a =
[[134 135 128 134 134 131 134 127 122 113 131 130 133 130 128 118]
 [128 136 128 135 129 124 121 119 128 128 124 125 133 130 128 134]
 [124 118 128 122 122 121 121 121 136 143 125 126 122 125 128 125]
 [131 127 128 127 128 124 131 122 127 126 134 132 126 127 128 128]
 [123 121 128 124 125 133 125 138 131 137 123 124 127 128 128 123]
 [124 131 128 126 129 128 128 133 130 120 126 127 122 123 128 153]
 [131 125 128 124 131 124 134 122 128 116 133 132 120 122 128 126]
 [123 131 128 129 126 131 122 135 129 134 122 124 130 129 128 142]
 [135 136 128 137 129 126 129 119 123 129 133 131 138 135 128 122]
 [125 123 128 122 129 136 133 143 128 122 127 128 123 125 128 126]
 [132 124 128 127 128 127 132 125 127 128 133 131 128 128 128 114]
 [132 121 128 123 130 124 135 120 129 121 134 133 121 123 128 112]]
Indices start at 1.
(1, 1)	134
(11, 13)	128
(1, 11)	131
(3, 3)	128
(8, 16)	142
(3, 8)	121
(9, 1)	135
(3, 12)	126
(7, 8)	122
(12, 15)	128
(4, 5)	128
(10, 5)	129
(3, 7)	121
(10, 12)	128
(11, 9)	127
(5, 2)	121
(8, 12)	124
(5, 9)	131
(2, 15)	128
(11, 6)	127
(10, 8)	143
(10, 9)	128
(12, 14)	123
(7, 1)	131
(8, 10)	134
(6, 15)	128
(4, 11)	134
(10, 2)	123
(12, 9)	129
(9, 5)	129
(11, 12)	131
(5, 5)	125
(3, 5)	122
(8, 14)	129
(10, 14)	125
(9, 13)	138
(1, 5)	134

A =
[[109 144 136 107 118 153]
 [131 149 114 151 127 121]
 [137 113 125 123 144 144]
 [128 125 108 130 145 126]
 [123 115 114 114 136 143]
 [135 127 125 147 135 107]
 [108 143 136 110 117 152]
 [136 149 122 147 118 108]
 [139 149 107 152 128 103]]
Indices start at 1.
(1, 1)	109
(2, 4)	151
(9, 3)	107
(7, 1)	108
(1, 3)	136
(7, 4)	110
(3, 4)	123
(1, 6)	153
(8, 5)	118
(8, 1)	136
(8, 3)	122
(7, 3)	136
(6, 3)	125
(5, 4)	114
(6, 6)	107
(5, 2)	115
(4, 5)	145
(7, 6)	152
(6, 1)	135
(5, 5)	136
(6, 5)	135
(5, 6)	143

grid = ((122, 157, 134, 115, 134, 121), (135, 128, 133, 115, 125, 129), (127, 120, 131, 115, 123, 122), (130, 133, 130, 115, 135, 135), (132, 125, 125, 115, 127, 130), (131, 133, 141, 115, 134, 125), (130, 130, 127, 115, 125, 130), (136, 124, 130, 115, 132, 129), (129, 130, 128, 115, 130, 133))
Indices start at 1.
row 1 col 1	122
row 7 col 6	130
row 8 col 4	115
row 1 col 2	157
row 2 col 6	129
row 9 col 2	130
row 4 col 1	130
row 5 col 4	115
row 7 col 3	127
row 2 col 1	135
row 3 col 1	127
row 4 col 4	115
row 1 col 6	121
row 4 col 3	130
row 5 col 2	125
row 9 col 4	115
row 4 col 2	133
row 8 col 1	136
row 3 col 6	122
row 2 col 3	133
row 4 col 5	135
row 3 col 2	120
row 7 col 2	130
row 6 col 2	133
row 5 col 3	125
row 9 col 6	133

data = [[113, 127, 119, 121, 136, 126, 106, 135, 124, 132], [126, 127, 125, 128, 131, 129, 126, 129, 126, 131], [125, 129, 125, 130, 130, 128, 125, 128, 126, 130], [119, 151, 100, 126, 99, 130, 130, 123, 120, 141], [122, 129, 122, 129, 131, 127, 122, 131, 127, 130], [126, 128, 127, 128, 129, 128, 125, 129, 125, 132], [127, 128, 125, 130, 128, 128, 126, 129, 125, 130], [108, 132, 125, 133, 133, 128, 135, 143, 141, 138], [125, 129, 125, 129, 129, 129, 126, 128, 126, 131]]
Indices start at 1.
(1, 1)	113
(5, 1)	122
(9, 9)	126
(9, 7)	126
(3, 3)	125
(8, 5)	133
(8, 6)	128
(1, 9)	124
(3, 2)	129
(2, 3)	125
(9, 6)	129
(7, 10)	130
(1, 3)	119
(7, 6)	128
(7, 1)	127
(5, 9)	127
(9, 4)	129
(6, 3)	127
(6, 5)	129
(9, 5)	129
(8, 3)	125
(2, 7)	126
(5, 8)	131
(6, 4)	128
(4, 9)	120
(2, 9)	126
(7, 9)	125
(5, 4)	129
(5, 6)	127
(2, 1)	126
(9, 1)	125

X =
[[138 127 135 124 140 129 131 128 116 129 129 136 101 120 128 139]
 [127 130 113 115 121 103 139 135 141 125 129 121 129 158 117 141]
 [136 118 141 130 137 144 134 114 119 132 129 124 112 116 118 129]
 [129 131 134 120 128 117 126 136 118 133 133 137 131 122 132 124]]
Rows and columns are counted from 1.
(1, 1) => 138
(2, 8) => 135
(3, 6) => 144
(1, 16) => 139
(2, 14) => 158
(4, 3) => 134
(2, 6) => 103
(2, 1) => 127
(1, 5) => 140
(2, 4) => 115
(3, 7) => 134
(3, 12) => 124
(3, 3) => 141
(4, 1) => 129
(1, 6) => 129
(3, 15) => 118
(3, 11) => 129
(1, 15) => 128
(3, 1) => 136
(3, 10) => 132

W =
[[126 127 126 125 126 125 155 154 154 155]
 [113 114 139 138 113 114 117 116 118 115]
 [146 147 123 126 146 147 109 109 108 110]
 [132 129 111 111 133 131 126 126 124 128]
 [123 120 126 123 123 122 144 144 142 144]]
Rows and columns are counted from 1.
(1, 1)	126
(2, 3)	139
(2, 8)	116
(2, 10)	115
(5, 1)	123
(4, 4)	111
(4, 5)	133
(2, 7)	117
(5, 2)	120
(3, 2)	147
(2, 1)	113
(2, 5)	113
(3, 5)	146
(3, 4)	126
(1, 6)	125
(2, 6)	114
